These are the activations of a small neural network, seen along a few directions. Each row is one input.
Each table varies a few parts of the input and shows all the possible inputs, shuffled.
Descriptions start from the smaller parts, as in this example, which fits no table here: one of 5 places around a ring, together with either a single point or one of 11 places around a ring or (one of 3 separate values, together with one of 6 places along a line).
Shared parts are said once, and a part with two or three values counts as separate values.

Table:
r1: [ 19 -46  25   9  11 -26  24  -3 -35   3  11 -15  19  -3  12]
r2: [ 18  37  37  35 -36  21 -26  -5  11 -35 -18  37  24  -7  13]
r3: [-44 -27 -32 -27   6   6   0 -24   8  17  26 -19 -26  36 -21]
r4: [ 23  -9   8   2  -6 -34  -6  40  -8   6 -13  -2  40   1  -5]
r5: [ -3  34 -18 -31  14 -17 -13   9  16   5 -36 -22 -13  -9  -9]
r6: [-23 -20 -18   5 -15   4 -18 -39  22  27  36   2 -48  12 -20]
r7: [ 45   1  14  24 -11 -20 -32  18  13  17 -11  14   1 -26  -8]
r8: [  5  -3  -7 -23  23   0  16 -32 -16   6  -9 -28 -38   9  12]
r9: [-55  12 -66  41  93  59  26  90 -26   9  49  38 -14 -67  46]
r10: [ 34 -27  25  36   0 -20  -1 -29 -14  16  12   1 -19 -29  11]
r11: [ -5  41   8 -23  -9  27  23  14   2 -42 -33  10  51  24   1]
r12: [ 26  35  -5  -4  -7 -14 -33  -8  26  29 -33  11 -32 -15   1]
r13: [ -8  55  31   7 -17  43 -27 -24  22 -13 -48  27  -2  -7  12]
r14: [ 24  -1  10   1   6  -5   1 -47  10  20  -1  -4 -56 -22  24]
r15: [ -3 -48  -5  30 -25 -12 -19 -21  14  15  56  14 -16  15  -9]
r16: [ 15 -24  -5 -24  16 -20  38  -4 -23 -17   3 -30  -2  13  11]
r17: [-25  61  17 -22  -1  37   3  -7  13 -25 -46   7  11  14  -4]
r18: [-38 -46 -31 -28  -8 -12  26   8  -4  -5  40 -27   6  25 -24]
r19: [  9  30  28   8 -22  14   2  12  -5 -40 -10  22  69   4   6]
r20: [  5   5 -11 -18  13 -19   3  36 -10   0 -36 -28  29  10 -17]
r21: [-17 -62  -5   1 -25 -11  11  16 -17   7  62 -10  17  24 -32]
What do these inputs look like to the network?
> either a single point or (one of 4 places along a line, together with one of 5 places around a ring)

Table:
r22: [-55 -42 -42 -34   8   1  31  12  -2   4  44 -25 -21  46 -23]
r23: [ 29 -68   8 -33 -70 -81 -25 -93  21  12  29 -44 -47  44 -23]
r24: [-21 -74 -11  12  -5 -15  17  11 -21   0  52 -29  39  36 -17]
r25: [-11  70  18   2 -31  34  -6  11  12 -52 -29  39  50  10  -4]
r26: [-45 -45 -38  -7 -10   1  20  -6 -23  -2  59   2  14  43 -26]
r27: [-34  15 -19  11  48  49 -12   4  13  24  18  19 -57 -40  37]
r28: [ -4  15 -28   3  66  19  -5  21 -10  36  -7  -6 -36 -53  29]
r29: [ 28  48  37  -7   0  -4  17  36  -9 -41 -63  -2  66  -7   7]
r30: [-14  87  13 -29  -5  38  -3  26  19 -45 -40  13  21  19 -12]
r31: [ -5 -73 -11 -14  10 -42  47  29 -39  11  34 -40  21  20 -16]
r32: [ 59 -10  26  34 -28 -25 -40 -94  51  50  -5   4 -86 -36   4]
r33: [ -9 -28  -4  63  19  14 -18  22  -4  28  13  31 -10 -64  27]
r34: [ 18  41  32  28 -29   5  -4  31   0 -44 -38  34  63  10  -8]
r35: [ 73  47  74 -31 -76 -22 -55 -90  43 -18 -68  -1   4  24 -23]
r36: [ 21 -21   7  32  50   3   7  27 -11  33  13   5 -13 -64  43]
r37: [-20 -42 -46 -39  31 -23  38  12 -37   6  20 -46  -5  44 -21]
r38: [ 11  79  13 -38   8   1   8  36  -4 -22 -59   2  33  20   2]
r39: [-21   0 -30  47  14  47 -14   7   2  20  28  46 -34 -53  22]
What do these inputs look like to the network?
> one of 3 separate values, together with either a single point or one of 5 places around a ring
The inputs of r35 and r32 match in every part but the choice among 3 separate values. If r34 is changed in the same way as r35 into r32, which row does it become?
> r33
Which other rows does r30 become when the choice among 3 separate values takes its other values? List them by row number.
> r22, r27
Which other rows does r37 become when the choice among 3 separate values takes its other values? List them by row number.
> r28, r38

Table:
r40: [ 26 -22   2   5 -10 -44 -26 -10  15  28 -18 -17 -18  -7 -20]
r41: [-10  59   5  -5 -10  34   3  -8  13 -37 -23  13   0   4  17]
r42: [-26 -19 -29  -1  50   7  23   1 -19   6  17 -19 -28 -28  19]
r43: [ 14 -13   3   8 -47 -26 -38 -29  22  13  10   5 -15  11 -23]
r44: [ -6 -37 -10  16  52   6  35  11 -24   9  19  -1  -4 -21  20]
r45: [  8  58  -2 -20  18  24 -18  16  -3   3 -48   3  -5  -9   3]
r46: [ 23 -22  30  19 -45 -17 -19 -37  16  12  11   4  13  10  -9]
r47: [ -3 -38   0 -42 -39 -40  29  -7 -13 -15   3 -41  41  81 -49]
r48: [-24 -35 -11  27  11  23  27   6  -7  -7  39  15  -6  -5  20]
r49: [  1  -2  -3 -25 -39  -1 -22 -38  32  15   6  -5 -40  21 -17]
r50: [ -4  -5   6 -13 -31   4  -2 -61  19   2  -1 -11 -25  25   3]
r51: [-15  19   1 -43  -6  -4  23  47 -21 -49 -26 -25  75  63 -25]
r52: [ 10  39  29  13 -16  30   5  -1   2 -43 -16  26  22  -2  17]
r53: [ 13  41  32  27 -21  17  -6  14  14 -18 -13  35  40  -2   1]
r54: [-17 -14 -42  -8  45   5  -1  23  -8  23  24 -16 -40 -21   1]
r55: [ 14 -10  10 -19  -1 -24   5 -44   2   4 -12 -29 -36  -3   7]
r56: [-17 -34 -15  31   0   7   8  19   1   9  48  21  15 -19  10]
r57: [-27 -19 -29  23   8  -6 -17  25   8  14  44  17 -12 -14 -11]
r58: [ 25  35  29  -6  20  15  15   8 -17 -23 -36  16  22 -19  25]
r59: [ -9  62   5  -8  -9  35 -23   5  20 -18 -29  15  -3   1 -11]
r60: [ 21  -3  -5 -33  -2 -21 -16 -26  19  29 -11 -22 -44  12  -9]
r61: [ 30  33  28  21   5  -1   1  29  -8  -7 -33  18  36 -29   9]
r62: [ 39 -30  28  -5  -8 -30   9 -33 -11  -2   0 -15 -16  -5  15]
r63: [-38  -6 -32  -9  16  26  -6  11   8  19  38   7 -33   1  -5]
r64: [-16 -27 -28  16  34 -16 -16  35 -16  35  19  -2 -11 -29   2]
r65: [ -2 -35  -7  37  35  -7  13  25 -23  28  22   2  15 -30   7]
r66: [ -5  46   6  13 -17  17 -36  14  16  -7 -34  31  28  -8 -11]
r67: [-45 -49 -36 -31  12  -8  46  44 -37 -18  37 -37  46  49 -36]
r68: [  3  52   8 -20  20  19  10   3  -8 -19 -44   0  -1 -21  26]
r69: [ 18 -28  26   8 -38  -7   8 -43  13  -9  13   3 -14  19   7]
r70: [-43 -13 -30  -1  20  26  20  -7   4   0  37   4 -25   1  20]
r71: [ 46 -27  25  13 -18 -40 -11 -23  -8  18   3  -9   4  -8   1]
r72: [ 16  43   6  14   9  -4 -24  33  -3   5 -48  14  17 -19  -4]
The inputs of r62 and r44 match in every part but one. If r50 is changed in the same way as r62 into r44, which row does it become?
> r70
What do these inputs look like to the network?
> one of 3 separate values, together with either a single point or (one of 2 separate values, together with one of 5 places around a ring)
Which other rows does r53 become when the choice among 2 separate values takes its other values? List them by row number.
> r61
Which other rows does r45 become when the choice among 2 separate values takes its other values? List them by row number.
> r59
Which other rows does r68 become when the choice among 3 separate values takes its other values? List them by row number.
> r42, r55
